Each row below holds a small network's activations on one record, seen along a few directions.
Records have a field called KERI. Each example row is followed by its value.
Other fields move the rows too, some of them a lot.
In the rows, 500 means zero.
Random noise pushes rows far along 4 fixed directions. That doesn't count. These rows show it; they differ only by the noise:
[451 555 602 491 420 280 747 486 649 737 411 601 465 386 519 303 434 562
 592 558 553 432 526 466 641 607]
[488 483 580 627 420 487 388 462 595 440 318 617 489 692 473 623 512 502
 496 672 709 735 519 538 540 512]
[546 394 508 182 535 402 613 564 615 605 728 547 328 372 626 464 286 595
 499 344 411 514 473 397 457 518]
[412 430 600 510 415 575 395 570 667 349 478 583 363 673 473 634 430 520
 508 637 701 801 419 484 496 490]
[386 422 523 443 453 737 352 699 606 216 661 470 326 566 464 624 451 540
 489 533 590 728 309 444 370 442]
[502 462 455 351 520 571 508 632 522 446 693 459 404 366 542 474 441 575
 490 385 413 470 401 428 385 483]

[538 654 347 550 563 575 466 561 306 439 505 314 510 372 508 442 684 556
 481 375 389 283 438 557 460 407] => kubi
[616 452 360 366 656 677 452 447 277 338 637 402 729 518 485 731 488 432
 319 395 275 503 592 469 415 555] => gedok
[395 527 689 548 363 224 683 516 735 740 398 604 248 407 570 223 448 530
 703 607 650 476 449 469 646 528] => kadu
[512 577 501 703 443 427 423 525 488 531 389 487 427 395 540 339 670 511
 595 523 552 388 430 522 462 442] => kadu
[709 469 339 635 529 552 137 361 305 420 337 502 588 661 570 744 678 515
 425 440 509 512 633 576 373 393] => begu
[405 518 577 790 382 686 247 551 539 239 291 542 518 762 368 667 651 467
 488 770 787 779 430 584 485 469] => zila
[352 439 652 407 356 352 579 505 728 625 469 595 250 573 517 426 369 556
 625 587 651 600 468 486 631 527] => begu
[515 675 426 853 477 663 367 559 284 346 318 419 745 478 373 451 769 488
 477 536 531 348 442 576 380 469] => fam
[739 375 320 377 618 596 139 513 370 346 693 394 406 468 704 616 526 498
 382 262 389 509 486 480 259 308] => sem
[654 480 427 339 622 259 557 405 493 749 511 501 423 416 640 449 420 574
 494 331 425 406 602 518 532 539] => guser
[665 484 459 350 542 201 601 346 481 847 490 570 476 379 659 380 411 580
 509 349 372 294 672 503 542 568] => begu
[778 310 175 261 795 758  43 512 202 235 809 372 500 565 644 887 478 542
 268 173 272 579 495 535 158 341] => guser
[633 472 481 398 577 406 586 354 469 615 483 559 622 554 502 579 417 479
 436 483 402 517 665 503 558 590] => sanin
[642 453 445 213 660 431 677 388 377 604 645 480 676 440 569 588 364 449
 386 336 256 426 691 425 550 641] => gedok
[583 480 502 520 533 549 385 493 433 426 456 556 578 617 495 623 469 494
 427 486 562 611 527 528 418 466] => fam
[487 575 438 571 540 638 375 533 414 334 443 400 460 606 490 616 620 527
 468 514 558 564 437 568 502 396] => kubi
[547 353 523 236 509 488 473 577 599 469 718 521 301 514 586 588 307 568
 471 413 493 637 433 426 408 465] => zila
[417 560 603 539 449 472 619 523 531 540 405 563 574 548 443 463 398 479
 507 567 574 542 472 494 540 534] => fam
[356 570 419 504 553 797 709 617 363 336 649 337 752 366 337 502 540 423
 404 500 300 368 446 452 511 644] => gedok
[408 469 589 455 464 515 533 522 572 465 493 558 489 575 493 540 406 510
 471 586 584 624 461 502 508 512] => zila
[789 409 466 410 565 158 414 276 470 810 383 581 484 505 714 458 490 496
 435 329 458 419 718 536 544 409] => sem
[171 541 666 458 366 624 772 690 751 377 640 467 356 479 317 396 367 488
 607 669 574 623 324 392 631 616] => sanin
[302 547 530 661 452 674 409 658 587 309 490 414 347 570 376 490 575 526
 582 626 663 626 313 527 500 487] => guser
[294 550 542 766 384 803 271 711 589 156 486 356 375 529 416 433 675 447
 560 643 678 629 264 508 428 375] => sem
[458 656 577 662 458 338 748 375 513 678 232 555 717 481 388 353 587 453
 559 680 508 394 657 529 725 681] => sanin
[648 552 475 362 607  97 742 276 508 915 401 576 482 433 650 376 386 557
 513 415 460 372 709 520 676 589] => kubi
[464 393 715 432 428 269 491 408 767 635 420 697 245 651 642 504 346 494
 582 600 740 774 506 506 604 482] => kadu

Which value of KERI does each new row have?
[305 610 487 445 495 664 809 693 510 441 725 328 548 234 341 277 502 512
 556 475 289 258 356 410 503 601] => sanin
[248 585 557 422 495 662 846 657 528 428 655 370 592 319 349 357 460 457
 536 545 358 393 414 392 607 675] => gedok
[447 508 593 344 482 336 761 533 627 708 580 572 431 345 550 301 356 572
 555 450 492 400 511 449 577 580] => zila
[726 384 555 299 552 140 615 179 564 824 380 730 579 710 611 675 294 481
 469 503 522 658 832 523 689 572] => sanin
[950 289 328 270 697 355  99 301 315 560 581 580 419 585 818 776 444 514
 350 235 370 569 687 537 263 319] => kadu
[619 246 502 300 571 535 135 444 596 364 623 571 266 755 680 808 378 480
 389 403 609 843 488 471 370 295] => sem
[411 452 478 368 508 665 546 607 519 340 695 415 485 507 434 583 455 500
 511 464 410 560 427 439 451 486] => sanin
[391 556 524 499 508 368 653 560 604 630 515 471 400 384 486 319 457 564
 598 489 520 381 436 524 603 561] => guser
[698 477 450 352 583 210 587 378 495 830 526 544 455 285 754 309 424 532
 530 320 350 272 647 454 528 478] => sem
